A small network was shown many inputs. Here are its activations along a few directions, one row for each input.
In each table, some parts of the input vary, and every possible input appears once, in random order.
A made-up example of a description, with smaller parts first: one of 4 places along a line, together with either a single point or one of 9 places around a ring or (one of 2 separate values, together with one of 5 places around a ring).
Shared parts are said once, and a part with two or three values counts as separate values.

Other details of the inputs vary at random and push rows far along two fixed directions, the same in every table; ignore that.

A family of inputs:
r1: [ 1.23  0.12  0.50  0.03  0.02  0.15 -1.20  0.19 -0.11  0.07  1.16 -0.81]
r2: [ 0.00 -0.46  0.25  0.29 -0.08 -0.10 -1.68  0.33 -0.65 -0.27  0.12 -0.98]
r3: [ 0.55 -0.50 -0.32  0.19 -0.11  0.55  0.11  1.14 -0.19  0.21  0.61  1.41]
r4: [-0.17 -0.47 -0.06  0.21  0.09  0.27 -0.43  1.09  0.23  0.16  0.77  1.42]
r5: [ 0.17 -0.02  0.64  0.55 -0.38 -0.69 -0.81  0.73 -0.75 -0.22  0.19 -1.41]
r6: [-0.47 -0.79 -0.22  0.45  0.15 -0.36 -0.56  1.05 -0.26 -0.05  0.11  1.50]
r7: [ 0.34  0.05  0.67  0.14 -0.04 -0.13 -1.77  0.28 -0.17  0.05  0.38 -0.66]
r8: [ 0.33 -0.73 -0.48 -0.01 -0.12  0.00  0.13  1.38 -0.63 -0.05 -0.14  1.39]
r9: [ 0.17 -4.19  8.82 -0.02  6.88  2.61  5.60 -4.33  2.89 -2.69 -5.03 -2.35]
r10: [ 0.41 -0.41 -0.08  0.16  0.28 -0.59 -0.19  1.16  0.02  0.16  0.45  1.49]
r11: [-1.61  3.38 -2.88 -1.39 -0.86 -0.84  2.15 -4.99  1.67  1.51 -0.39 -2.00]
r12: [-0.08 -0.03  0.39  0.65 -0.13 -0.77  0.22  1.44  0.00  0.30  0.36  1.13]
r13: [-1.83  2.53 -4.06 -1.92 -0.30 -0.96  2.91 -4.27  2.00  1.42 -0.52  0.50]
r14: [-0.27 -0.50  0.00  0.42  0.16 -0.19 -0.62  1.02  0.06  0.21  0.32  1.58]
r15: [ 0.73 -0.31  0.09 -0.17 -0.18 -0.06 -1.07  0.70 -0.86 -0.26 -0.10 -0.98]
r16: [ 1.03  0.14  0.60 -0.11  0.08 -0.56 -1.33  0.39 -0.22 -0.01  0.54 -0.75]
r17: [-0.07 -0.47 -0.08  0.56  0.08  0.53 -0.49  0.83  0.19  0.26  0.94  1.50]
r18: [ 0.48  0.15  0.68  0.20 -0.76 -0.16 -0.59  0.92 -0.84 -0.03 -0.14 -1.20]
r19: [-0.26 -0.77 -0.15  0.28 -0.47  0.59 -0.32  0.99 -0.20  0.01  0.34  1.49]
r20: [ 0.53  0.05  0.58  0.27 -0.11  0.58 -1.64  0.09 -0.05  0.14  0.99 -0.71]
r21: [ 0.69  0.37  0.84  0.36 -0.71  0.34 -0.63  0.69 -0.42  0.25  0.60 -1.18]
r22: [ 0.55  0.17  0.92  0.25 -0.95  0.02 -0.63  0.66 -0.48  0.01  0.44 -1.18]
r23: [ 0.98 -0.21  0.21 -0.28 -0.33  0.03 -1.01  0.62 -0.81 -0.19 -0.03 -0.87]
r24: [ 1.13  0.13  0.53 -0.33  0.03 -0.13 -1.11  0.47 -0.06 -0.03  0.99 -0.88]
r25: [ 0.43  0.05  0.60 -0.07 -0.10  0.31 -1.56  0.36 -0.02  0.02  0.82 -0.79]
r26: [-1.30  2.66 -3.39 -2.13 -0.97 -0.59  1.93 -5.15  1.36  1.12 -0.93 -1.69]
r27: [-2.85  2.36 -3.90 -1.11 -0.60 -1.58  3.29 -4.02  1.28  1.19 -1.40 -0.01]
r28: [-0.29 -0.32  0.17  0.70 -0.13 -0.95  0.29  1.46 -0.34  0.00  0.16  1.04]
r29: [ 0.61 -0.39 -0.18  0.34  0.21  0.15 -0.07  0.95  0.14  0.21  1.06  1.42]
r30: [-0.12 -4.34  7.88  0.20  6.51  3.75  6.78 -3.51  3.12 -2.14 -4.62 -0.08]
r31: [-1.95  2.21 -4.14 -1.83 -0.80 -0.61  3.06 -4.42  1.58  1.25 -1.00  0.57]
r32: [-0.07 -0.32  0.23  0.56 -0.73  0.01  0.50  1.39 -0.27  0.10  0.38  1.07]
r33: [ 1.55  1.33  0.08  0.59 -0.39  0.88 -1.41  0.39  0.15 -2.39  0.37 -1.19]
r34: [ 0.08 -0.83 -0.58  0.05  0.05 -0.10  0.08  1.46 -0.71 -0.11 -0.20  1.28]
r35: [ 0.18 -0.25  0.45  0.21 -0.06 -0.27 -1.71  0.30 -0.44 -0.20  0.20 -0.75]
r36: [-0.58 -0.91 -0.49  0.27 -0.09  0.30 -0.34  1.33 -0.66 -0.04 -0.32  1.36]
r37: [-0.41 -0.46 -0.10  0.54 -0.39 -0.30  0.49  1.74 -0.73  0.01 -0.29  0.93]
r38: [-2.48  2.48 -3.76 -1.41 -0.95 -0.95  3.51 -3.85  1.18  1.33 -1.71  0.21]
r39: [ 1.17  0.00  0.37 -0.12 -0.29  0.52 -1.03  0.40 -0.42  0.09  0.69 -0.84]
r40: [ 0.02 -0.01  0.33  0.45 -0.18 -0.32  0.40  1.51  0.16  0.26  0.81  0.97]
r41: [ 0.21 -0.71 -0.31  0.21  0.28 -0.75 -0.12  1.17 -0.31 -0.12  0.26  1.40]
r42: [ 0.23  0.05  0.57  0.29 -0.61 -0.25 -0.63  0.99 -0.92 -0.10 -0.20 -1.33]
r43: [ 0.44  1.16 -0.15  0.44  0.24  0.69 -0.53  0.71 -0.86 -2.41  0.65  0.80]
r44: [ 0.66 -0.39  0.15  0.08  0.04 -0.50 -1.23  0.45 -0.69 -0.37  0.28 -1.07]
r45: [-0.66 -0.99 -0.43  0.51  0.16 -0.18 -0.50  1.12 -0.46 -0.13  0.02  1.30]
r46: [ 0.00 -0.92 -0.52  0.30  0.28 -0.57 -0.09  1.23 -0.53 -0.21  0.16  1.19]
r47: [ 0.36 -0.27  0.53 -0.01 -0.68  0.61 -1.48  0.26 -0.39 -0.08  0.38 -0.76]
r48: [-0.10 -0.58 -0.22  0.40 -0.25  0.96 -0.31  1.01 -0.15  0.25  0.50  1.49]
r49: [-2.07  2.62 -3.58 -1.95 -0.93 -0.36  1.52 -5.07  1.08  1.16 -1.65 -1.64]
r50: [ 0.06 -0.39  0.19  0.05 -0.32  0.35 -1.52  0.55 -0.84 -0.18 -0.25 -0.91]
r51: [ 0.55  0.50  1.07  0.37 -0.32 -0.74 -0.91  0.69 -0.26  0.16  0.43 -1.10]
r52: [ 0.49 -0.08  0.46  0.11 -0.45  0.96 -1.47  0.28 -0.35  0.15  0.53 -0.75]
r53: [-0.33 -0.82 -0.38  0.21 -0.27  0.42 -0.29  1.24 -0.60  0.01 -0.26  1.47]
r54: [ 0.64  0.50  1.00  0.16 -0.38 -0.31 -0.71  0.78 -0.08  0.13  0.87 -1.24]
r55: [ 0.12 -0.02  0.29  0.83 -0.20 -0.03  0.34  1.24  0.12  0.35  0.96  1.06]
r56: [ 0.85 -0.18  0.36 -0.03  0.07 -0.68 -1.26  0.41 -0.50 -0.28  0.36 -0.84]
Each input here is: one of 2 separate values, together with either a single point or (one of 3 separate values, together with one of 9 places around a ring).
Question: Changing only the choice among 2 separate values turns r42 into r37. The same change can be made to r52. Which row results?
Answer: r48
Question: Changing only the choice among 2 separate values turns r6 into r35. The same change can be made to r29. Which row results?
Answer: r1
Question: Start at r23 and move only the place on the ring of 9, one step at a time. The first step leads to r15. Which rows follow, in order?
Answer: r44, r56, r16, r24, r1, r39, r26
Question: Which other rows does r40 become when the choice among 2 separate values takes its other values? List them by row number.
Answer: r54
Question: Which other rows does r20 become when the choice among 2 separate values takes its other values? List them by row number.
Answer: r17
Question: Which other rows does r47 become when the choice among 3 separate values takes its other values? List them by row number.
Answer: r22, r26

A family of inputs:
r57: [ 2.13 -4.63  8.40  1.33  4.82  2.30  0.95  1.13  1.01 -2.20 -1.28 -0.69]
r58: [-0.94  1.81 -0.71 -1.46  1.11  0.09  3.05 -4.83  1.73 -0.45 -2.04 -1.72]
r59: [-1.07  1.75 -0.70 -1.31  0.94  0.35  3.19 -4.82  1.58 -0.36 -1.94 -1.89]
r60: [-1.64  1.00 -0.84 -1.57  0.74  0.62  2.19 -5.02  1.56  0.42 -2.27 -1.92]
r61: [ 0.00  0.17 -0.47  0.34 -0.86  0.25 -0.49  1.14  0.01  0.79  1.22  1.27]
r62: [ 0.05  0.12 -0.62  0.31 -0.28 -0.41 -0.66  1.06  0.11  0.56  1.41  1.42]
r63: [ 0.49  0.60  0.14  0.26 -1.11 -0.05 -1.19  0.69 -0.15  0.75  1.17 -0.68]
r64: [ 0.75  0.47 -0.03  0.15 -0.88 -0.25 -1.12  0.65 -0.24  0.71  1.30 -0.73]
r65: [-0.30 -0.35 -0.98  0.11 -0.81  0.42 -1.18  0.96 -0.64  0.24  0.34  1.00]
r66: [ 0.89  0.52 -0.03  0.01 -0.72 -0.53 -1.26  0.64 -0.09  0.61  1.23 -0.55]
r67: [ 1.85 -5.08  7.62  1.26  4.70  3.00  1.88  1.67  0.94 -1.95 -1.23  1.06]
r68: [ 0.40  0.09 -0.67  0.07 -0.44 -0.24 -0.55  1.11  0.06  0.65  1.28  1.42]
r69: [ 0.44  0.47 -1.06  0.26 -0.54 -0.12 -0.38  1.33 -0.40 -0.60  0.63  1.26]
r70: [ 0.53  1.02 -0.27  0.36 -0.63 -0.57 -1.24  0.78 -0.61 -0.70  0.78 -0.70]
r71: [ 0.07  0.55 -0.89  0.54 -0.94  0.35 -0.32  1.37 -0.43 -0.49  0.57  1.12]
r72: [ 0.10  0.50 -1.01  0.52 -0.38 -0.29 -0.51  1.27 -0.37 -0.69  0.74  1.26]
r73: [ 0.09 -0.42 -1.14 -0.16 -0.42 -0.04 -1.25  0.92 -0.59  0.12  0.41  1.14]
r74: [ 0.20  0.06 -0.46  0.03 -0.51 -0.49 -2.05  0.44 -0.67  0.02  0.49 -0.78]
r75: [ 0.55  0.04 -0.51 -0.26 -0.66 -0.30 -1.94  0.50 -0.72  0.11  0.39 -0.82]
r76: [-2.30  0.84 -0.79 -0.88  0.60 -1.32  4.51 -3.53  1.12  0.36 -2.95 -0.87]
r77: [-0.86 -0.69 -0.49  0.37 -0.99 -1.61 -0.44  1.64 -1.44  1.03 -0.64 -0.05]
r78: [-1.83  0.33 -1.62 -1.55  1.22  0.66  2.97 -4.61  1.63  0.38 -2.15  0.01]
r79: [ 0.48  1.08 -0.13  0.35 -1.17  0.09 -1.05  0.87 -0.72 -0.49  0.62 -0.87]
r80: [ 0.41 -0.01 -0.50 -0.14 -0.82 -0.02 -1.79  0.51 -0.86  0.20  0.48 -0.99]
r81: [ 0.31  0.42 -1.05  0.42 -0.71  0.15 -0.23  1.33 -0.54 -0.52  0.72  1.08]
r82: [-0.26 -0.40 -1.10  0.14 -0.26 -0.22 -1.36  0.87 -0.55  0.04  0.51  1.16]
r83: [-0.57 -0.21 -0.07  0.49 -1.01 -1.80  0.26  1.92 -0.74  1.48  0.20  0.08]
Question: What is each input in this table made of?
Answer: one of 3 separate values, together with either a single point or (one of 2 separate values, together with one of 4 places along a line)
Question: Changing only the choice among 3 separate values turns r73 into r69. The same change can be made to r82. Which row results?
Answer: r72
Question: Which other rows does r80 become when the choice among 2 separate values takes its other values? List them by row number.
Answer: r78
Question: Which other rows agree with r63 in the choice among 3 separate values? List them by row number.
Answer: r57, r61, r62, r64, r66, r67, r68, r83
Question: Which other rows does r63 become when the choice among 3 separate values takes its other values? List them by row number.
Answer: r60, r79

A family of inputs:
r84: [ 0.81 -0.04  0.34  0.18 -0.01  0.30 -0.93  0.65 -0.21 -0.48  0.66 -0.09]
r85: [-0.01 -0.59 -0.21  0.37  0.15  0.34  0.10  1.39 -0.08 -0.10  0.50  2.19]
r86: [ 0.26 -0.25  0.35  0.25 -0.31  0.06 -0.84  0.93 -0.71 -0.50 -0.11 -0.39]
r87: [ 0.28 -0.58  0.36  0.12 -0.21  0.10 -1.07  0.76 -0.64  0.03  0.01 -0.36]
r88: [ 0.57 -0.04  0.68  0.32 -0.16 -0.40 -0.46  0.99 -0.35  0.02  0.49 -0.39]
r89: [-3.04  5.83 -8.13 -2.43 -3.80 -2.74  1.44 -5.57  1.18  3.32  0.39 -1.24]
r90: [ 0.47  0.11  0.73  0.46 -0.34 -0.20 -0.34  1.06 -0.39 -0.07  0.44 -0.44]
r91: [-1.07 -1.32  4.00 -1.36  5.18  2.67  6.29 -7.10  3.70 -1.70 -4.56 -1.64]
r92: [ 0.21 -0.48  0.35  0.20 -0.11 -0.08 -1.13  0.76 -0.62 -0.21 -0.01 -0.33]
r93: [ 0.63 -0.11  0.40  0.23  0.02  0.34 -1.10  0.58 -0.12 -0.29  0.71 -0.08]
r94: [ 0.37 -0.40  0.29  0.13 -0.13 -0.12 -0.97  0.84 -0.70 -0.39 -0.07 -0.34]
r95: [-0.42 -1.09 -0.38  0.45  0.06 -0.05  0.15  1.52 -0.61 -0.04 -0.06  1.76]
r96: [ 0.70 -0.20  0.42  0.11 -0.09  0.51 -1.06  0.60 -0.10 -0.07  0.72 -0.09]
r97: [ 0.39 -0.13  0.76  0.37 -0.17 -0.36 -0.63  0.90 -0.27  0.17  0.55 -0.38]
r98: [-0.15 -0.70  0.04  0.60 -0.08 -0.37  0.57  1.70 -0.07  0.33  0.33  1.83]
Question: What is each input in this table made of?
Answer: one of 3 separate values, together with either a single point or one of 4 places along a line
Question: Changing only the choice among 3 separate values turns r96 into r87. The same change can be made to r85. Which row results?
Answer: r95
Question: Which other rows does r90 become when the choice among 3 separate values takes its other values? List them by row number.
Answer: r86, r91
Question: Which other rows does r92 become when the choice among 3 separate values takes its other values? List them by row number.
Answer: r93, r97
